A small network was shown many inputs. Here are its activations along a few directions, one row for each input.
Each table varies a few parts of the input and shows all the possible inputs, shuffled.
A made-up example of a description, with smaller parts first: one of 3 separate values, together with either a single point or one of 9 places around a ring or (one of 6 places along a line, together with one of 8 places around a ring).
Shared parts are said once, and a part with two or three values counts as separate values.

Other details of the inputs vary at random and push rows far along two fixed directions, the same in every table; ignore that.
These rows show it; all are for the same input, with only those details redrawn:
[ 13 -29 -26  -2  21  -7 -24 -13  20 -16  47   7 -33  -8]
[  1  26  21 -13 -19  30  34 -28  51  15   6 -12  11  58]
[ 48 -33  54  38 -14 -99  54  53   5 -42  11 -14  53  -3]

Rows:
x1: [-17 -27 -24   3  18 -11 -41 -10  30 -26  26  11 -28 -16]
x2: [  28  -29   62   43  -22 -103   44   50   15  -48   -4   -3   55  -17]
x3: [  7  23 -24  -6  23 -26 -79  -4 -18  26   4  10 -16 -31]
x4: [ 21 -36  55  41 -15 -81  71  59  -5 -55 -14   4  51 -27]
x5: [  6  61  30 -23  -8  26   8 -20  -1  57 -19   1  21  43]
x6: [ -6  19  14 -15 -12  51  61 -18  31   7  -4  -6   7  48]
x7: [ -3  22  17 -12 -15  42  49 -26  44   7   3  -9  11  53]
x8: [-23 -27 -45  -7  21   4  -4   0 -10 -25  31   1 -32 -19]
x9: [ 14 -65  51  49 -76 -74  33  49 -19 -61 -28 -73  48 -30]
x10: [ 28 -33  48  34  -8 -79  79  62 -37 -42 -10   2  53 -18]
x11: [-37  33   9  -6 -27  35  36 -22  47  -2 -17 -13  15  40]
x12: [ 31  67  31 -22  -7  17  -7 -22  10  65 -17  -6  24  48]
x13: [ 19  12 -19 -16  34 -26 -76  -6 -25  31  18   9 -14 -14]
x14: [ -9  24  21  -3 -19  45  42 -25  57   0 -12   0  10  41]
x15: [  8   4 -23 -12  36 -12 -57   1 -33  23  15  13 -18 -16]
x16: [ -6 -32 -27  -6  21  -1 -12 -16   9 -24  44  12 -31 -16]
x17: [  2   6 -19  -3  33  -9 -64   2 -20  16   0  22 -19 -28]
x18: [-23  26  24  -7 -23  38  39 -30  53   0 -12   2  12  38]
x19: [-29 -25 -41   2  17   7 -11   1   3 -32  16  10 -33 -30]
x20: [ 28 -11  53  40  -4 -89  35  70 -37 -19 -39   5  65 -26]
x21: [  12  -16  -16   -2  -31   -6 -102  -14  -37   24  -11  -48  -25  -39]
x22: [  47    4   68   37   -7 -100   20   62  -34   -6  -29    8   63  -29]
x23: [-15 -34 -33  -5  25  -2 -18  -9   8 -27  37   5 -27 -10]
x24: [-12  46  15 -19  -5  37  23 -12  -4  43 -29  -2  24  46]
x25: [ -7 -37 -28   5 -30  20 -63  -5 -47   6 -16 -39 -32 -45]
x26: [ -6  -1 -41  -8  28  -3 -33   5 -41  14  13   9 -21 -25]
x27: [  0 -28 -32   7  28  22  -4   1  -4 -22  11  31 -36 -32]
x28: [ -3  48  21 -20  -8  38  29 -18  -3  47 -22   5  20  40]
x29: [-29  19  11 -19 -12  44  52 -17  28   4 -10 -11  13  52]
x30: [-17 -49 -34   5 -32  33 -43  -1 -46 -13 -14 -36 -35 -45]
x31: [ 67   0  60  32   1 -97  30  66 -44   0 -15  -4  62 -15]
x32: [  7 -31 -36  -2  32  19   3   0 -18 -16  26  21 -35 -20]
x33: [ 25   6 -16   1  33  -2 -55   0 -16  20   6  27 -26 -31]
x34: [-28 -19 -44   4  20  12 -10   4 -15 -25   6  18 -31 -33]
x35: [ 17  69  34 -27 -10  10 -10 -27   7  65 -17  -3  27  45]
x36: [-17 -19 -33   0  30  16 -23   8 -21 -12  -1  30 -24 -32]
x37: [-20 -25 -42  -4  17  -5 -15  -8   2 -26  38  -3 -28 -15]
x38: [ 13 -32  47  44  -8 -77  65  69 -23 -52 -31   4  56 -23]
x39: [ -8 -17 -28  -1  26  17 -17   2 -20  -8   6  37 -28 -38]
x40: [-26  35   9 -16 -27  19  28 -25  41  12   1 -25  16  57]
x41: [-12  22  18  -6 -16  54  54 -18  45   1 -19   4   6  37]
x42: [  3  13 -32 -11  29 -15 -54   3 -40  24  16   5 -20 -21]
x43: [-22 -10 -43   1  22  13 -20   9 -27 -11   0  22 -25 -37]
x44: [ 11  46  18 -16  -5  44  32 -14   0  47 -22   3  17  42]
x45: [  1  26  21 -13 -19  30  34 -28  51  15   6 -12  11  58]
x46: [ -3  15 -28  -2  25 -12 -61   4 -26  17   1  14 -21 -33]
x47: [-34  -2  12  -2 -74  69  26 -21  -3   3 -50 -59   3  24]
x48: [  3  76  20 -25 -14   6 -13 -19   0  62 -22 -19  30  47]
x49: [  6 -27 -22   7  18  -4 -31 -12  33 -22  32  17 -34 -19]
x50: [ -9  51  25 -11 -12  40  22 -17  10  40 -37  14  19  28]
x51: [-22  34  10 -19  -7  50  43  -8  -3  25 -27   1  21  46]
x52: [-23  58  10 -10 -16  37  19  -9   3  38 -42  -1  21  30]
x53: [-27  43   0 -19 -14  47  46  -6  -9  26 -25  -7  20  41]
x54: [-21 -31 -28   4  21   1 -26  -8  22 -34  22  14 -28 -21]
x55: [-24 -33 -31   1  24  10 -14  -1  10 -33  15  18 -31 -25]
x56: [ -8 -34 -30  -9  24   8   0  -8  -3 -23  37  16 -34 -21]
x57: [ 48 -26  46  35  -2 -72  72  72 -45 -28 -16   4  57 -19]
x58: [-12  28  24 -17 -23  23  31 -32  48  15   7 -10  13  55]
x59: [-12  36  15 -20 -10  51  49 -14  -2  29 -20   9  17  39]
x60: [ 16  -7 -25   4  32  10 -34   2 -18  10   3  31 -27 -35]
x61: [-22 -18 -34   4  10 -14 -37  -9  23 -25  27   4 -29 -21]
x62: [-36  -8  15  -5 -77  65  25 -25  15  -4 -39 -67   2  27]
x63: [-21 -22 -48  -5  24   9  -3   3 -28 -18  21   9 -30 -21]
x64: [  6 -19 -31   4  30  23 -14   6 -17  -8   5  35 -30 -36]
x65: [  2 -23 -20   2 -29   8 -84  -7 -45  15 -14 -43 -30 -41]
x66: [ 35  14 -12  -3  30 -16 -74  -7  -7  29   9  23 -21 -29]
x67: [-10 -29 -29  -6  21 -14 -33 -11  16 -19  41   2 -27  -4]
x68: [-13 -26 -28   3  24  16  -7  -4  -8 -22  12  33 -34 -35]
x69: [  2  69  33 -17 -11  12 -23 -19  20  55 -38  -2  30  40]
x70: [ 22  16  -9  -7  26 -23 -76 -12 -11  29   9  26 -19 -32]
x71: [ 18 -61  55  48 -80 -86  18  47 -11 -53 -24 -76  48 -24]
x72: [-16 -30 -38  -6  31  12  -6   2 -22 -19  20  16 -29 -16]
Changing only one part turns x69 into x20. The same change can be made to x66. Which row results?
Answer: x60
Changing only one part turns x56 into x58. The same change can be made to x55. Which row results?
Answer: x1
What is each input in this table made of?
Answer: one of 8 places along a line, together with either a single point or (one of 2 separate values, together with one of 4 places along a line)
Change only the choice among 2 separate values in x5. List by row number the other rows that result.
Answer: x22
Change only the place on the line of 4 in x18. List by row number the other rows that result.
Answer: x11, x14, x54
Change only the place on the line of 4 in x53. List by row number the other rows that result.
Answer: x51, x57, x59
Change only the place on the line of 8 in x32. List by row number the other rows that result.
Answer: x6, x7, x12, x31, x44, x45, x57

Rows:
x73: [-25 -45 -58  -1  36  23 -51 -35  60 -48  59  33 -74 -35]
x74: [-22 -19 -47   0  51  24 -37  -1  -9 -20   6  55 -47 -53]
x75: [ -6 -20 -13  18  14 -62  -9  50 -66 -18  -6  -1  13 -46]
x76: [  1  31  41 -11 -18  36 110  -3  24  11 -15   3  44  70]
x77: [  4 -51   4  37  16 -55  17  33  21 -68  15  27   1 -41]
x78: [ 28 -39  14  30 -18 -42 -10  49 -70 -13 -28 -16  11 -59]
x79: [ -4  84 -17 -52  21 102   2 -60  15  83  -3  21 -17  68]
x80: [-10 -59   0  33  -8 -80  31  47 -15 -69  17 -23  20 -27]
x81: [ 30  -3 -56 -27  67   7 -80 -24 -16  34  62  37 -58 -19]
x82: [ -9 -61  -1  27 -13 -80  22  33  12 -72  33 -33  11 -20]
x83: [-39  47 -42 -29  33  89 -40 -44  16  40 -15  51 -48   0]
x84: [ 21  37  53   7 -57   7  20  12 -24  37 -65 -40  49  19]
x85: [-13  62  -2 -39 -40 105 -53 -70  24  81 -30 -33 -22  52]
x86: [ 42 -65  16  29  15 -79  54  37  15 -65  58   0  13 -13]
x87: [-16 -49  -8  23  -2 -61  26  45 -34 -54   8 -11  18 -35]
x88: [  2  52  53  -6 -39 -45   7  -1  18  30 -20 -43  59  54]
x89: [ 23  52  63  16 -10 -43  13  20  25  25 -40  11  58  20]
x90: [  1 -44   2  33  20 -49  19  39  -1 -56   2  37   6 -51]
x91: [ -2 -29 -71 -24  70  43 -27 -14 -33  -1  47  48 -66 -31]
x92: [-11 -49 -48  -1   6  41 -50  -5 -47 -11  -1  -3 -54 -56]
x93: [-18 -71 -65  -1  -1  49 -57 -32   2 -32  34 -14 -79 -42]
x94: [  46   -8   42   33   16 -112  -36   37    8  -17    7   19   32  -37]
x95: [-15  11  48   5 -74  53  71  -8  13   6 -55 -45  38  42]
x96: [-19  73 -19 -49  20 116  22 -54   9  73  -5  27 -22  65]
x97: [-41 -27 -65 -12  33  15 -39   1 -43 -17  16   9 -43 -39]
x98: [ 13   7  41   3 -15   4 102   6  34 -14   5  -4  39  60]
x99: [-42  69 -30 -40  -3  67 -31 -43  -4  58 -20 -10 -11  39]
x100: [ 39  19  70  12 -62 -36  -8   2   5  27 -32 -53  49  24]
x101: [ -7 -22  28   8 -66  29  35 -20  47 -22  -8 -56   6  30]
x102: [ 40  68  65 -21 -16 -11  40 -17  37  54  -4 -10  53  83]
x103: [ 10  39  47   7 -29 -64  13  31 -14  20 -29 -33  66  27]
x104: [ -2  10 -46  -6  54   9 -78 -11 -10  15   7  52 -45 -49]
Changing only one part turns x79 into x86. The same change can be made to x99. Which row results?
Answer: x82
What is each input in this table made of?
Answer: one of 4 places along a line, together with one of 8 places along a line

Rows:
x105: [  1 -42 -10  12  -2 -13 -18  10 -17 -27   5  -3 -19 -43]
x106: [-46  26 -20 -33 -14  92  -1 -50  23  26 -16  -7 -21  38]
x107: [ 17  19  88  31 -69 -35  92  39  20 -11 -61 -46  86  42]
x108: [ 20 -19 -13  -1  22 -25 -30  17 -48   6  10   6  -4 -29]
x109: [  3 -41 -28  12  27 -11  25  19  -9 -38  30  21 -20 -25]
x110: [ 23  38  93  31 -61 -47  73  42  15   7 -66 -33  93  40]
x111: [  7 -22  -5  13   5 -24 -36  13 -22  -8  -1  11 -12 -45]
x112: [  2 -19 -20  12  37 -21   3  20  -4 -30  16  34 -13 -33]
x113: [ 23 -15 -11  14  12 -30 -44  14 -20  -1   4   1 -11 -33]
x114: [ 17  -6 -18   9  45 -29  -6  21 -17  -9  17  39 -10 -29]
x115: [  4 -52 -14  13  -7  -7  -7  10 -24 -29  14  -9 -22 -37]
x116: [-32  28 -11 -34   0  81  11 -61  65  18  14   7 -25  55]
x117: [ 17  48  91  18 -47 -57  80  41  -4  15 -55 -31  96  51]
x118: [  5 -13 -18  12   8 -37 -35  13 -10 -11  12   3  -9 -35]
x119: [ -1 -33 -23  12   1 -26 -17  10  -5 -30  17 -10 -15 -34]
x120: [ 11  38  85  27 -62 -49  88  37  18  -8 -56 -39  93  41]
x121: [  8 -29 -12  17   4 -22 -35  14  -7 -22   3  -4 -14 -37]
x122: [-29  50 -15 -35  -1  78 -22 -48   8  52 -19   5 -15  38]
x123: [-29  18 -16 -34  -6  87  22 -62  59  16  23   1 -28  62]
x124: [  6 -11 -19  12  40 -27  -5  22  -8 -17  15  41 -10 -32]
x125: [-11  61 -20 -40  24  85  12 -43  21  53   2  26 -19  51]
x126: [ 29 -20  -5   3  13 -23 -34  13 -42   7   9   4 -12 -37]
x127: [ 18 -14 -14  -3  23 -36 -31  16 -39   5  22  -1  -8 -22]
x128: [ -5 -51 -22   9   2 -10  -3  13 -30 -30  15  -6 -15 -29]
x129: [ 12  18  77  26 -73 -37 110  35  14 -15 -42 -52  86  50]
x130: [-30  40  -8 -34   4  76   0 -61  63  24   9  14 -21  54]
x131: [  3 -30  -6  13   3 -18 -29  11 -19 -21   0   4 -15 -45]
x132: [-10 -37 -18   7   9 -26 -15  13 -15 -29  17  -7 -15 -28]
x133: [ 34 -18 -11   7  14 -27 -39  16 -30   6  12  -5 -11 -29]
x134: [-12  59 -20 -39  -7  73 -19 -52  18  58  -1 -11 -18  47]
x135: [-26  46  -7 -34   8  68  -9 -57  59  36   9  21 -19  52]
x136: [  0 -31 -23  12  32 -16  14  20  -3 -36  21  27 -17 -31]
x137: [ -4 -17 -13   7  16 -37 -34  16 -20 -10  12   6  -8 -30]
x138: [ -2 -22 -13   8  15 -26 -33  17 -28  -9   0  13  -5 -37]
x139: [ 23 -17  -5   4  35 -43 -24   6   2 -10  33  27  -9 -18]
x140: [-20  50  -7 -31 -11  82 -25 -53  15  54 -21   2 -22  32]
x141: [-23  60 -20 -32  -8  69 -24 -53  27  51  -8  -5 -18  42]
x142: [ -6 -30 -14   9  12 -20 -25  15 -25 -22   1   7  -8 -37]
x143: [ -7 -46 -23   7   3 -21  -4  13 -21 -31  27 -14 -18 -22]
x144: [ 20   9  84  31 -74 -30 103  38  13 -14 -52 -53  83  48]
x145: [ -5  51  -6 -44  14  72  -5 -59  41  53  18  14 -18  63]
x146: [ -8 -25 -15   7  13 -31 -26  14 -16 -23  12   0 -11 -30]
Changing only one part turns x121 into x144. The same change can be made to x130. Which row results?
Answer: x123
What is each input in this table made of?
Answer: one of 6 places along a line, together with either one of 2 separate values or one of 5 places around a ring
Change only the choice among 2 separate values in x109. List by row number the other rows that result.
Answer: x123
Which other rows agree with x137 in the place on the line of 6? List them by row number.
Answer: x110, x111, x118, x124, x135, x138
Change only the place on the line of 6 in x111. List by row number the other rows that result.
Answer: x105, x115, x126, x131, x140
A walk changes only the place on the line of 6. It starts at x129 and steps to x119. List the rest of the walk in order.
Answer: x120, x118, x141, x134
